These are the activations of a small neural network, seen along a few directions. Each row is one input.
In each table, some parts of the input vary, and every possible input appears once, in random order.
Descriptions start from the smaller parts, as in this example, which fits no table here: one of 6 places along a line, together with either a single point or (one of 2 separate values, together with one of 5 places around a ring) or one of 11 places along a line.
Shared parts are said once, and a part with two or three values counts as separate values.
In the rows, zero is written as 128.

Other details of the inputs shift rows strongly along two fixed directions, in all tables alike. That doesn't count.

A family of inputs:
row 1: [166  89 213 132 151 105 137 128 167 124 172]
row 2: [101  99  90 161 114  95 145 118  82 116 139]
row 3: [177  96 235 112 145 124 140 120 204 126 187]
row 4: [127 184 112 120 143 175 120 142 162 116  93]
row 5: [164 108 204 107 137 128 121 119 158 146 159]
row 6: [143  88 161 155 113 101 165  98 127 109 165]
row 7: [108 139  79 109 115 149 144 113 104 124 131]
row 8: [127 147 136 113 123 132 110 150 164 145 109]
row 9: [118  84 129 137 131  81 118 143  96 134 154]
row 10: [140 182 146  91 129 179 112 146 197 144  96]
row 11: [ 75 184   9 111 121 172 120 132  66 128  77]
row 12: [130 146 135 143 123 134 130 145 180 113 117]
row 13: [ 93 185  58 110  96 168 136 122 129 130  87]
row 14: [103  76 106 140 123  77 145 118  79 124 168]
row 15: [162  94 197 128 119 116 164  90 152 123 183]
row 16: [103  80  67 134 161  87 115 157  47 117 149]
row 17: [148  85 178 156 131  90 131 125 122 123 150]
row 18: [140  95 171 148 130  93 132 142 162 121 148]
row 19: [167  95 231 112 102 104 141 102 195 156 172]
row 20: [110  90  78 150 154  91 124 130  34 117 141]
row 21: [142  96 165 149 106  97 140 112 138 136 151]
row 22: [ 97 123  62 125 157 130 118 156  95 107 127]
row 23: [128 194 116  97 142 190 107 146 166 133  84]
row 24: [106  89  84 167 158  84 127 149  67  92 128]
row 25: [128  82 135 121 143  97 119 137  94 135 159]
row 26: [161  87 208 142 122  90 131 133 178 134 160]
row 27: [119 132 128 119 132 119 119 154 154 129 121]
row 28: [ 99 183  69 112 111 156 105 140 119 148  71]
row 29: [154 198 177  84 102 203 133  98 206 154 107]
row 30: [114 184  74 104 146 175  98 150 115 131  80]
row 31: [114 148  96 129 129 146 139 110  95 124 117]
row 32: [114 137  90 111 130 137 112 133  94 143 114]
row 33: [133  88 131 126 140 107 133 112  83 129 166]
row 34: [132  78 163 132 140  82 137 141 153 118 175]
row 35: [173 103 230 146 129 113 145 121 207 115 161]
row 36: [133 198 124 109 127 186 105 132 152 144  72]
row 37: [ 89 143  28 119 134 148 137 118  48 106 120]
row 38: [123  81 117 166 130  86 139 115  71 112 145]
row 39: [138 137 135 108 135 143 117 119 118 144 127]
row 40: [148 194 169 113  71 184 148 102 227 140  97]
row 41: [135 197 119 111 136 183 106 141 160 138  73]
row 42: [132 180 118 134 126 162 112 143 154 126  71]
row 43: [134 193 122 129 108 175 115 123 157 140  63]
row 44: [114  76 114 166 130  72 123 142  75 118 148]
row 45: [119 109 113 153 118  99 124 130 104 132 125]
row 46: [ 96 103  53 126 138 110 123 128  44 127 133]
row 47: [141 189 152 127  95 178 139 105 181 135  87]
row 48: [125  79 116 148 145  91 138 113  61 119 160]
Each input here is: one of 6 places around a ring, together with one of 8 places along a line.
Changing only the place on the line of 8 turns row 48 into row 4. The same change can be made to row 33. Which row results? -> row 3
Changing only the place on the line of 8 turns row 38 into row 17. The same change can be made to row 46. Which row results? -> row 25
A walk changes only the place on the ring of 6. It starts at row 41 and steps to row 42. List the rest of the walk in order. -> row 26, row 8, row 16, row 30
Which other rows does row 14 become when the place on the line of 8 takes its other values? List them by row number. -> row 8, row 9, row 13, row 19, row 27, row 28, row 34

A family of inputs:
row 49: [123  86 133 146 126  93 152 118 112 108 167]
row 50: [ 82 102  45 121 158 107 108 147  21 127 134]
row 51: [128  43 119 155 169  65 113 166  79 101 173]
row 52: [124 193 101 119 117 183 130 118 151 123  80]
row 53: [ 85 121  33 155 144 117 136 130  35  93 120]
row 54: [127 170 114  87 131 165 108 135 135 154  97]
row 55: [132 114 135 135 111 116 136 107 104 135 140]
row 56: [132 112 131 139 133 123 146 115 116 112 142]
row 57: [ 69 108   8 151 130  94 133 142  30 105 118]
row 58: [170 133 212 122 109 148 145  91 179 142 145]
row 59: [131  79 145 126 166 101 134 132 107 117 184]
row 60: [162 120 208  88 127 136 123 117 173 162 157]
row 61: [121 196  95 114 110 178 133 125 167 126  73]
row 62: [169 126 204 124 113 140 146  94 172 141 145]
row 63: [ 78 107  21 150 124  99 126 132  27 119 120]
row 64: [169 111 204 122 138 129 113 150 201 130 147]
row 65: [120 185 126 136 137 152  94 165 177 133  63]
row 66: [147  73 157 141 156  90 113 158 133 114 164]
row 67: [127 177 122  83 128 175 104 133 147 158  95]
row 68: [129 210 113 111 111 197 128 115 169 125  73]
row 69: [ 75 110  19 151 123 100 126 131  24 117 121]
row 70: [162  53 192 147 135  80 156  97 108 123 191]
row 71: [127 121 133 135 119 122 146 118 137 116 138]
row 72: [156  55 218 161 156  51 121 149 157 123 175]
row 73: [169 117 212 120 135 135 113 150 208 133 147]
row 74: [138  76 142 142 121  87 142 106  87 130 164]
row 75: [114 189 100 111  96 169 131 127 162 140  81]
row 76: [ 82 107  27 154 131 104 127 125  11 112 120]
row 77: [121 198 110 109  85 179 123 118 163 152  78]
row 78: [140  50 182 144 115  64 158 110 129 126 198]
row 79: [115 162  77 106 157 159 117 144 118 123 107]
row 80: [129  76 132 142 116  82 143 115  98 133 165]
row 81: [100 166  91 149 146 133  93 173 129 122  72]
row 82: [133 200 110 116 110 192 125 109 145 136  73]
row 83: [118 188 103 112  90 173 122 118 151 149  81]
row 84: [114 194  94 116 107 178 130 126 164 126  77]
row 85: [129  82 139 126 165 100 134 132 103 115 183]
row 86: [112 161  75 128 112 149 125 120  93 136  89]
row 87: [141  96 131 136 156 107 110 164 131 115 137]
row 88: [120 182 115 137 140 147  97 167 166 131  62]
row 89: [105 161  72 110 155 160 114 145 108 120 109]
row 90: [167 131 212 123 109 147 145  93 175 142 146]
row 91: [125  81 138 127 163 102 134 134 101 115 183]
row 92: [158 141 206 117 100 144 152 107 213 134 144]
row 93: [120  54 132 173 171  42 114 165  87 107 155]
row 94: [109 170  83 126 106 156 124 115 100 137  91]
row 95: [131 184 129  79 126 178 103 133 155 159  93]
row 96: [144  58 192 141 110  69 159 110 140 128 197]
row 97: [149 130 195 117  92 131 148 110 199 144 147]
row 98: [172 139 212 120 113 149 150  97 201 131 144]
Changing only one part turns row 84 into row 61. The same change can be made to row 62. Which row results? -> row 70
Describe the family of inputs behind these rows. -> one of 5 places along a line, together with either one of 4 places along a line or one of 6 places around a ring
Which other rows does row 96 become when the place on the line of 5 takes its other values? List them by row number. -> row 57, row 75, row 78, row 97
Which other rows does row 92 become when the place on the ring of 6 takes its other values? List them by row number. -> row 53, row 77, row 90, row 94, row 96
